Each row below holds a small network's activations on one record, seen along a few directions.
Here are examples, each followed by its value of one field, DILEG.
Other fields move the rows too, some of them a lot.
In the rows, zero is written as 500.
Strong random noise was added to every row along 9 fixed directions; ignore it. To show where, here is one row again and again, with new noise each time:
[678 266 274 637 674 512 302 467 603 617 611 626 507 620 378 777 432 592
 590 424 468 593 431]
[676 138 366 531 560 517 405 161 570 492 465 608 476 562 292 632 381 450
 492 630 402 614 299]
[592 530 651 684 638 264 628 654 336 521 350 525 288 376 345 315 458 615
 634 384 407 334 621]
[504 351 467 290 630 630 548 346 652 502 664 645 431 709 699 618 641 610
 510 475 535 615 278]
[446 437 362 455 685 443 446 538 486 641 325 511 580 611 540 637 410 535
 347 676 536 552 392]
[694 410 456 737 472 450 412 391 456 529 590 396 592 470 298 534 428 447
 686 463 418 414 660]
[488 476 361  71 493 177 545 586 442 494 488 588 447 475 417 287 327 381
 592 409 519 573 327]
[539 332 551 703 632 703 445 242 509 522 463 464 345 408 598 546 581 499
 541 520 399 435 271]
[527 302 450 518 554 523 419 308 480 499 355 506 409 363 415 550 425 403
 497 616 365 484 327]
[413 815 395 453 311 501 414 550 472 516 566 318 539 280 617 397 405 346
 663 350 506 434 483]
[526 607 452 453 274 531 492 279 522 428 558 389 562 403 477 425 406 351
 600 506 465 502 478]

[510 265 310 442 668 504 343 513 533 624 544 510 621 655 524 735 553 494
 445 576 475 516 458]
kezu
[221 913 398 244 272 566 470 665 545 476 379 429 581 394 768 522 383 436
 340 543 641 611 413]
pav
[457 567 594 435 494 538 524 664 589 437 508 647 302 413 537 548 546 664
 509 365 463 503 567]
ror
[353 510 312 100 578 430 511 625 532 576 561 552 601 691 701 576 532 462
 402 507 624 601 377]
kezu
[545 567 404 578 645 452 512 539 505 610 676 561 427 664 666 306 461 577
 607 222 701 595 238]
vuruv
[608 723 369 496 322 443 610 419 678 491 624 608 702 916 492 526 333 674
 396 463 755 806 510]
pav
[581 579 604 738 517 505 503 600 409 514 667 342 580 480 528 372 530 525
 612 323 533 410 656]
zaro
[530 364 509 486 485 647 392 357 555 468 735 484 496 480 601 506 650 422
 656 398 465 486 395]
biz
[610 538 258 633 366 669 239 444 707 519 820 568 550 481 505 707 465 498
 678 275 529 613 473]
vuruv
[519 378 522 442 523 541 472 496 606 416 398 711 261 377 398 646 494 581
 498 481 352 521 508]
ror
[554 661 660 509 536 529 748 560 577 394 578 600 361 691 568 413 664 771
 531 433 546 545 658]
tedez
[481 372 513 360 347 616 443 254 597 442 501 464 678 581 473 552 421 375
 305 740 549 670 408]
difeb
[469 484 471 498 646 573 529 486 572 589 550 475 530 672 702 483 546 606
 401 510 653 585 322]
tedez
[468 493 575 678 542 595 458 539 517 482 390 526 490 431 470 734 592 597
 479 648 366 398 754]
biz
[334 722 548 385 297 524 507 650 527 422 457 453 578 362 536 598 557 481
 504 608 403 396 822]
vuruv
[637 570 766 493 390 380 732 554 506 335 737 596 441 557 410 348 691 654
 735 324 467 397 874]
biz
[490 274 798 448 607 611 630 399 490 434 557 469 528 648 603 552 743 573
 417 690 485 437 605]
pav
[508 813 416 466 268 540 534 493 637 413 528 628 373 436 513 498 364 628
 530 342 543 638 434]
tedez
[545 570 524 535 367 650 511 304 621 354 588 594 256 361 556 388 502 517
 576 289 416 569 260]
zaro
[527 458 421 531 659 439 382 770 549 626 462 631 542 642 459 669 428 664
 376 481 608 624 527]
difeb
[475 679 545 525 565 458 590 689 531 547 457 536 431 565 592 386 457 635
 420 404 647 541 464]
ror
[409 580 784 712 576 579 614 546 431 474 286 501 204 300 635 307 588 596
 460 416 445 405 376]
difeb
[635 408 373 613 611 495 359 541 537 584 699 508 563 611 483 527 475 522
 572 312 543 567 417]
zaro
[485 521 254 534 555 469 261 795 532 627 481 539 625 500 409 873 424 560
 436 525 482 521 711]
kezu

Here are new rows. What is DILEG for each?
[462 520 459 506 457 485 437 432 437 521 466 391 645 494 497 475 459 356
 469 630 528 472 512]
biz
[529 714 651 579 274 547 597 444 550 366 558 516 358 358 493 335 468 509
 620 310 489 522 558]
difeb
[670 296 475 423 527 238 545 564 420 490 643 580 596 670 269 360 425 498
 621 432 566 531 623]
vuruv
[550 298 396 548 694 449 289 676 466 561 522 548 401 323 433 595 496 458
 584 357 373 444 428]
zaro
[486 262 479 441 647 613 447 418 547 540 541 554 565 673 605 628 607 550
 404 649 541 534 406]
vuruv
[482 356 573 397 553 506 574 422 496 481 456 520 548 583 496 600 611 501
 364 692 457 481 583]
kezu
[394 522 310 503 440 615 300 593 658 480 362 702 415 351 453 858 419 560
 419 547 383 629 480]
biz
[375 767 730 434 213 653 786 239 587 264 375 517 326 391 632 256 525 516
 389 636 495 514 417]
vuruv
